A small network was trained on invented records. Each row is its activation on one of them, seen along a few directions.
Records have a field called REB. Each example row is followed by its value.
The word absent means that the record has no REB.
Other fields move the rows too, some of them a lot.
Random noise pushes rows far along 17 fixed directions. That doesn't count. These rows show it; they differ only by the noise:
[-564   55 -280   40  -38 -534 -118    5   68  202 -146  -48  -23  -30
 -155  -49  127 -554  229   67  233 -215  280   27   75 -134 -230 -117
 -147  122  168 -136 -140 -159 -140 -155  -19 -493]
[  -5   32  194  268 -106 -265 -319  493   84   86   53  128  237  105
  264   88 -400  196  232  168 -261   51  181  -32   40   73 -210   27
  251 -197 -265 -320 -231   27 -102  129 -151  100]
[ 221  135  201 -145 -260 -538 -143  142   99  284  -38  338   45  389
  -95  203  142 -127 -256  380 -202   37   37  263 -220  -60  164 -224
 -192  -60 -142   93  -14  -67   91  -25 -179 -515]
[ -50 -171 -341  -46  283  620  103 -271 -162 -131  -41   59  669  526
   79 -331 -134  -68 -162  360  349  254  -56 -504 -266 -138 -209  250
 -193 -270  620  -31    2 -355  321  -26 -251 -200]
[-172  142 -153   97  170 -192 -106 -166   75   -7  138   85   13  497
   10  182  208  -83 -147   79 -145 -109 -160 -176  124 -185  -86 -218
 -385 -277  325  250  175 -181  240   41  -52 -466]
[ -75  -58  -87   27  -25 -439 -127  356 -170  295  142  -57  161  265
  163 -280 -104   84  216  -63 -558 -304   95   25   53 -252   23  101
 -260 -238  -48 -155 -185    6 -124  -67   61 -107]
[-292   40  -75  209 -366  184  -59  -74  -20 -179  -53  140  184 -133
 -112  -86   -7    7  198  175  653   78  173  627 -436  154  -35  154
  144  341 -223 -124 -287  -52 -212 -271   55  167]
[ -81 -100  -99 -209   82  109    0   94 -192 -290  173 -166  221   71
  396 -346 -273  447   31   13    6  290  223  -91   29  158   98  263
 -126 -105  210 -531   11   48  105  231  107  265]
[  29  -53 -196  -79  -95 -133   -6 -232  177 -264  232   62  -50 -215
   59  -65   32   89 -169  -67  218   81 -192  167   41  -39  363 -166
 -134   58  314 -252  361  186  117  224  209  185]
[  23  147  -47    3  -26 -276  -91 -116   60  268  267  -38  -37  -33
  334  328   84  302   34 -233 -485  -69   35  206  446  -20  178 -116
 -142 -118   -6 -285  214  117   62   59  169  171]
[   2 -107 -148  118  144    1 -278   73   85 -179 -170  -51   28   13
  -95 -309  -45   -4  -75  358  269   33  235 -303 -260 -148  -87 -176
 -124  -27  229  -28  238  141  372  118  -56 -240]
[-108  -32  -47 -193 -108 -178   11  309 -271 -125 -129 -354 -227   39
 -100 -339  147 -199  -17  105  116 -137  118 -160 -301  113  150  -60
 -427   31   26  229   83   17  -35 -121  170 -208]
[  27   16 -419   -6  -42   14  -45 -266 -254 -293  169  -38  -22 -212
   20 -212  288  224   34  209  347   34  160 -142 -220  -49  316  134
 -316  196  215 -262  -45  130 -152 -155  180  178]
[  -7 -161  -45  413   32 -251 -536   98  477   34  -54  129  -42 -125
 -139 -271  -77 -188  275  178  189 -271   50 -143 -155 -490 -165  -60
  184 -109    4 -126  101   59  -16   22 -163 -131]
[-251  -95 -216  438  371  331  -63   81 -139 -173  -56 -194   69 -167
 -170 -150  -48   74  143 -279   86 -169  -61 -443   55   13 -407 -167
  -64   45   34  254  185  235  239   12  -18  133]
[-217   60    5  -82  -90 -256  -51   86   38   82  -95 -117 -241  -47
  -62   60  230 -323   64  -79   54  -58 -129 -165  173  100  -12  100
 -120 -101    1   50 -128 -162 -341   34  -50  -20]
[  68  190  276 -317   -8   96 -124 -133  149  -64 -225 -193 -385   14
  166   94  232  144  -60  101  166  266  158  -13   53  252  113  158
   25   10 -101 -124   50   10  130   71   16  -81]
[ -61   93  -23  -14   51   35  -15  -19  -16  296  -96 -182 -161 -112
   12  -14  278  209   83 -378 -351 -190 -175  190  380   26   71   98
 -128 -119 -126   15  -16  206  -30  -12  153  280]
[-362  -28 -139   72  -13  348   58  397 -466  222 -486 -321  249   41
  -80   49   -1  -15 -263  213  -48  249  297 -139  113  533 -370  -70
 -281 -186   28  270  -38  -76  181  209 -102  254]

[ 139  -83 -186  211   33  530  -87 -501  145    9  -64   88  167 -232
   52  105   22  -42   18  208  459  172   36 -237 -127 -132  -72  187
  297  115  157 -153   34 -110   39  -76 -133  248] => nup
[-254  146  100  288   27  -12 -332 -105  104   25   82  -53 -136  218
  186  441   99  173   14  127  -49  101  352   45  140   54 -300  -81
  -82 -135 -121  108  170 -287  119   67 -125  -89] => ran
[ -73 -106 -198   66   50  221  245  -48 -358   95  295 -108  319  -45
  -78  100   87   -1   31 -307  -68 -101  -58  -64   36  115  -73  -48
 -339   50   21  189  262 -195 -198 -308  -61  268] => bemes
[   1  -30 -128 -224   54 -257  160  -64 -222   95  284   37   69  -78
  -98  -43  262   85   36 -301 -172  -83  -37   11  162  -12  154   72
 -355   88   -8 -123   50  -54 -335 -173  -60   89] => novo
[ 269  -15  312 -458   41 -160  159  344  146  102   79 -183  183 -175
  224 -163 -287  -74  262 -380  -89  -14 -173 -120  140  197  147  -15
  205   24  -90 -454  244  156  -44 -185   16  -27] => absent
[ 176 -226   74 -252 -155 -259  409  -40 -235  133  272  154  222  124
   25  -30 -341 -462 -100 -166  -91   -4  -95  -88 -409 -103  112  -57
   37  387  -56   60   28 -133    3 -135  -54 -380] => nup
[  -1   66   67  -73 -148 -237  -12  230  -23  280   35  -63   -4  145
  181 -250  -77  234  269 -190 -520 -333  -62  504  128 -186  210  227
   15 -172 -192 -170 -355  135 -166 -128  286   98] => leb
[ 197   23  229 -180 -227 -172  108 -229   92 -125  334  197  -58  176
  257  340 -164 -136 -162   59   69  224  -93   36 -200   36  220  -12
  107  141  -23  -61  109 -249  -21   66  -34 -180] => pupad
[  39 -164  183 -214 -159 -136   56  -29   88  355 -145  110 -139  -96
 -199 -196  109    7 -142 -240 -247    2  -54  578   59  -98  117  189
   39   79 -266   30  -95   46 -106  216  -68  181] => absent
[ 181   32  -34 -306   85  -76  169  -13  -22  218 -132    0  137   46
   75  -11  -88  -86 -121   63 -193   52   -8 -138  141  -11  115  -64
   36  -43  202 -182   -8  105  197   23   30 -202] => koz
[ 122 -144  215 -106   22  161 -226   73  389  209   40  -43  280  341
  305 -129 -257   -5   75   98 -125   50   11   29   92 -224  -66  194
  106 -521  152 -233  258 -368   88   34 -192   -6] => ran
[ 127  -15  370 -381  -21   -5  248  134 -128 -287  123  244   84  120
 -211 -197  -12  217  -81 -268  137  254 -161  292 -275  297   89  155
  -22  274 -373  -16 -104   69 -107  -52 -194  -41] => lapu
[ 228 -146  390 -105  275  -77 -186  206  317 -108  111  142   15   80
 -105 -374 -158  251  165 -250 -108  -52  -68    1  -43 -196 -109   62
  162  -64 -229 -130  190  110   87   40 -257 -128] => absent
[ -28 -107   20  -56  176 -205   22 -508  199  155   94  324  -42   35
 -131  228   62 -312 -163 -109   95  163   52 -170   32 -250 -197  -39
  117  273   43  -37  120 -185  159  149 -346 -414] => lapu
[ 218  -42  267 -304  270  509  152   68  149    4 -148   54  332  236
 -256 -330   87  237  -94 -299   60   71 -445  147   22  120  -61   96
  -45 -191  -14  134  229   50  220 -134 -238   26] => nup
[-130 -398 -211    0  -92 -137  255   67  -18  356   51 -316   77 -399
  163 -332 -523 -401  123 -544 -332 -349 -122  122  136 -296   93 -138
  160  145  177 -131  274  216  179  175  378  211] => lapu
[-291   48  -43  233   23  105  -74   14  -43  -21 -101  109 -184  230
 -108 -180  210  321   48 -175 -291 -113 -322  312  250 -130 -100  432
  -22 -300 -127  211 -620   -9 -263  268   34  338] => lil
[ -66  150  129 -157  139 -115  -69  258  -84  -60 -338  -76 -207 -121
 -296  -14  303   -5  -37   39  159  133   52 -293   95  359 -163   -4
  -89   59 -178   62 -148  124 -105   17 -204 -121] => koz
[ 192 -200   33  125 -175  296   86  -97   81  -39 -122   67    9 -472
 -214    7 -107 -466   60   30  515   60 -172 -280 -316   29  -17  121
  417  298 -121   75  -68  -53 -314 -107 -166  296] => pupad
[ 138 -211 -231  221   -1  312  174   13 -196  295 -226    6  243  -49
  -30 -237 -293 -202   29   81 -219 -182 -176 -246 -138 -278  -74  170
  265  -19  123  164 -384  102   23   28   73  171] => ran
[-230  214 -337  -73  176 -174  134 -315 -360 -109  -13   13  -71  103
  -31 -128  247   53  196  120  165  -93  365  -86 -191 -113  -19  103
 -173  436   74 -155 -462  143   79 -378  177 -572] => lil
[-165 -371   55 -303   61 -112   68  130  265 -151  151   27  350  156
  117 -444 -538 -308   33  -66  203  163   40   14  -32 -157  -88  112
  107 -180  370 -400  235 -334   36  225 -174 -161] => koz
[-300  107  -85   46 -100 -205  141  226   27  333  -70    0  285   59
   90  261 -185 -322   57 -147 -231 -101 -212  104  408  164 -162 -158
   72 -206  135  -78 -142  -90  -90   28   43  -14] => pupad
[ 101 -130 -215 -100   59  -26   68  185 -160 -168  169  254  421   49
 -308 -427  153  207  -33   17   77  -22 -220   26  -80  -61  148  141
 -329 -164  139 -135  -95   13 -333 -121 -173  218] => novo
[-322 -188 -127  383   27 -215 -430  251   10 -373  -76  138  -24  -98
 -313 -307  -21   11   34  320  442  115  322 -187 -310  -44 -340  -10
  -88   78  -63   -8  -77  -28 -105  275 -293    0] => leb
[-376  170  118  -86  -46  235   91 -191  157 -116  -96 -211 -369  208
   34   82  244 -158   58 -293  133  -72 -366  235  222  132  -24  218
  -48 -202   45  296 -111 -244 -141   14  162   28] => bemes
[ 269  -29  135  124 -180   34  -16   96 -230 -153  168  -17    6  156
  306  125 -327  -93  114  380   65   63  248 -405 -561  -25   34  103
  179  181 -180   62 -186 -176  -70 -194   -1 -198] => fefo
[-173  105  108  -39   53 -139  -72 -222 -199 -177   94  147 -378  348
 -220 -291  468  244  242 -101   41 -159  138  280 -325 -260  -23  504
 -212  246 -432  202 -598 -128 -343 -309  -82 -340] => novo
[ -58   96  139  -82   87   12   56 -102   82 -405  140   18 -292  436
  126  -25  -22   77  -63    0  -42   18 -229  -33  -24  -78   75  124
  -39 -193  140  216 -149 -154   52  159  115 -253] => bemes
[ 129   58  -10   71   88 -124 -355 -154  171  289   57  142   21   98
  -34  274  379   75   -4  251 -104   32  247 -175  188 -190  -89   67
 -180 -255  -26  -92  129 -303 -192 -116 -370  -43] => fefo
[ 110  -44  -97   42 -240 -203 -113 -153  -19   70   42  189 -129 -132
 -155  182  288  -14 -301  249   73  128   55  122 -101  -34  206  -64
 -197   61  -21   70   80  -66 -136  153  -88  144] => lil
[ 235   44 -151  -57   28   93  139  -83 -110 -326   35   -1  -61 -386
  -11 -155   -5  161   55  -59  238   41 -181 -243 -116   95  269    9
  134  303   52 -231 -104  444  -15  -30  211  204] => fefo
[ -22 -267 -235  192  128   52    8  265 -328  212  -21  -97  309  124
  112 -472 -375   70  154   39 -432 -234  210 -218 -117 -332 -138  149
  -35 -137   60  -62 -240  102  106   18   76   50] => leb

Which value of REB does each new row have?
[-335    4  -25  439  126 -106 -103 -213  165  -47  255  124 -222   60
   29  420  -19   34   -4 -295 -253  -94  -85   86  367 -161 -284 -147
   51  -94  -29  252   98 -135   31  293  -33   67] => lil
[  36  204 -150  -65 -156   24   79 -145 -114   45  -26  -42  -67  -97
  106    0  149  335   14   29 -103  -92   66  513   53   30  328   -3
  -60  109   -7 -164 -158  299   78 -153  407  149] => pupad
[-225  -46  -56  -24   53 -199   13  199  -73  173 -112   19   54 -171
 -381 -285  178  119   99 -299  -82 -181   60  445  109   35 -105  -47
 -182  142 -204   -8  -36  214  -95 -102  -33   68] => bemes
[ 219   17  -87  356  335 -291 -147  127   62  201  218  405  301  -91
 -239  101   73  286  109 -315 -469 -214 -282 -270  321 -218 -202 -198
   25  -47 -174 -104  -20  376  -34  -21 -299   62] => novo
[  78  -70   57 -201 -311   22  -46  190  196  -17 -219  -35  240 -367
 -131  -40  -76 -432    4  306  712  234   76   -9 -256  320   76  -64
  161  133   65 -294  192 -127 -224 -170 -170   94] => pupad
[ 294 -306  317  316 -232  -72 -462  572  162  -16  107  -83  -23  -60
 -160 -151 -111   43  -47  134  -23 -130   60   34 -422  -75   -6 -266
 -185 -214 -371  350  652  -75  -28   22 -227  239] => koz
[ 106  -27  -17    7   66   36  -43  -41   98  413 -325  114  -17  116
  159  -64 -127   46  -86   97 -521   39 -127  -94  335 -241  -37  285
  301 -312   93 -162 -484  132  116  418  -13  113] => lil
[-154  -37 -378  167   90 -175  -16 -250  -45  -88  203   -2   13 -125
  228  -70 -154   66  125  -31  -60 -108   95 -154  112 -278   52   10
   39  107  300 -319  -98  138   78  121  240    5] => novo
[  78 -201  199  107   61   68 -177  155  -77  295   67  -44   78  211
  -94 -223   38  374  -62 -230 -440 -141  175  393 -120 -174 -108  -14
 -275  -88 -375  256  337   25  272  -15 -121   75] => leb
[-143   -7   93 -121 -260  150  -54   91   14   91 -161 -212   63   85
   96  -22  -53 -169   55  266  267   67  295  277 -196  145   -6   89
  -40  -59   -5   14   59 -336  -85 -177   20   -4] => leb
[-107  171   99  -11 -271 -370   93 -110  362  -25  -27  407    3  299
 -282   81   37 -456  -86   42  259 -177 -454  587 -275 -157  115 -277
  106  156   26  237 -146   10  100 -137   74 -635] => lil
